Each row below holds a small network's activations on one record, seen along a few directions.
Here are examples, each followed by its value of one field, GOPO.
Other fields move the rows too, some of them a lot.
(in the rows, 500 means zero)
Random noise pushes rows far along 3 fixed directions. That doesn't count. These rows show it; they differ only by the noise:
[354 457 465 532 507 361 553 480 423 441 540 466 394 509 487 518 491 584
 494 555]
[608 402 505 468 398 425 444 685 501 557 418 543 413 495 435 365 409 489
 448 410]
[406 360 370 562 535 210 442 777 479 475 382 588 560 481 346 570 424 757
 409 525]
[704 546 502 532 444 420 503 287 514 478 780 436 631 484 512 355 541 374
 554 554]
[281 467 388 598 591 239 559 445 420 382 605 470 539 497 451 623 529 703
 496 649]

[566 615 547 469 612 641 458 402 525 548 513 569 652 508 541 627 557 338
 468 516]	bodop
[407 468 445 529 540 375 447 640 461 526 457 595 550 490 440 625 496 592
 462 520]	pekeg
[587 626 565 470 416 678 539 350 484 563 575 449 414 529 613 428 514 242
 488 422]	diz
[630 460 466 518 440 490 477 500 581 518 567 510 635 453 471 400 514 508
 474 481]	doga
[461 549 521 454 492 534 446 666 495 571 293 605 496 549 442 646 444 613
 405 462]	dil
[359 505 505 502 570 466 519 475 406 474 482 490 505 471 522 624 531 565
 508 573]	pekeg
[678 509 484 511 516 463 412 480 555 524 607 524 750 481 430 438 512 484
 504 451]	lut
[542 496 414 571 565 334 515 465 485 442 601 456 693 445 415 519 553 637
 469 607]	tem
[494 515 594 408 421 631 471 535 509 513 462 528 357 518 527 512 486 406
 512 426]	tez
[165 556 554 460 666 540 546 440 378 426 424 542 481 583 558 826 539 565
 438 547]	gelid
[665 576 574 473 455 624 474 403 609 544 525 507 584 536 503 467 456 315
 508 479]	gos
[426 518 381 574 527 366 522 498 502 448 536 493 621 456 473 636 492 591
 442 544]	diz
[460 572 562 487 501 571 536 302 456 485 591 397 407 545 549 490 578 442
 599 536]	lut
[281 578 591 428 601 670 529 444 420 461 456 561 562 575 537 762 546 460
 428 485]	tez
[449 560 609 403 429 689 479 489 521 527 430 518 331 529 550 541 464 350
 471 406]	tez
[361 619 526 524 554 498 544 378 464 454 525 518 539 525 517 708 519 565
 503 584]	dil
[608 633 583 444 482 578 439 528 546 575 478 611 607 534 481 560 486 408
 455 435]	dil
[736 549 473 523 415 483 450 519 583 561 556 528 641 446 491 430 477 369
 458 437]	diz
[569 509 591 415 452 595 463 475 521 562 464 470 414 537 515 420 523 399
 528 440]	lut
[517 486 505 466 520 498 462 605 438 513 415 570 527 495 464 566 463 530
 491 474]	pekeg
[526 550 564 435 553 645 466 509 500 499 420 540 602 527 511 634 515 410
 418 465]	bodop
[552 447 543 403 523 611 452 753 550 541 260 660 587 549 407 608 401 505
 364 369]	gos
[471 671 479 561 706 538 501 258 498 452 662 510 801 520 540 744 615 456
 513 651]	bodop
[428 534 471 493 537 532 460 552 575 518 422 554 573 573 446 610 468 502
 419 469]	gos
[374 483 543 484 524 565 554 498 478 462 427 514 383 537 549 533 505 506
 492 513]	doga
[467 418 416 546 469 419 573 555 489 471 483 406 345 473 496 403 440 593
 521 490]	tem
[581 528 602 468 473 623 502 326 485 478 647 474 564 526 593 569 511 315
 514 504]	gelid
[734 462 457 531 456 453 451 533 598 512 566 554 728 456 421 390 493 515
 487 501]	doga
[573 450 359 587 535 318 557 508 512 412 631 455 639 483 430 461 494 617
 519 574]	tem
[256 415 550 376 514 581 451 758 420 532 133 531 160 590 536 596 416 559
 454 406]	gelid

Here are new rows. What is GOPO for each?
[518 600 589 478 476 595 560 225 486 508 661 386 415 547 567 448 576 410
 597 540]	lut
[399 523 432 575 513 430 570 263 521 397 728 436 535 454 562 507 574 518
 574 610]	doga
[516 455 474 480 446 477 473 694 515 531 312 542 478 447 463 539 438 537
 365 431]	diz
[655 615 595 429 498 778 437 420 522 590 509 510 526 561 578 494 505 238
 461 407]	bodop
[529 547 436 508 595 415 404 555 472 519 521 586 764 498 432 611 539 571
 441 551]	pekeg
[363 563 458 512 577 490 494 456 479 445 509 526 608 520 462 689 537 647
 535 596]	tez
[468 558 598 420 532 699 468 568 498 582 354 566 389 530 560 565 472 329
 440 391]	bodop
[469 528 490 542 564 448 412 557 556 457 479 590 734 497 424 711 495 579
 441 571]	tez
[524 569 519 466 525 572 469 400 438 560 565 508 573 532 535 547 567 429
 493 515]	pekeg
[487 521 569 397 482 614 402 725 516 585 284 623 452 522 457 558 453 511
 455 410]	tez
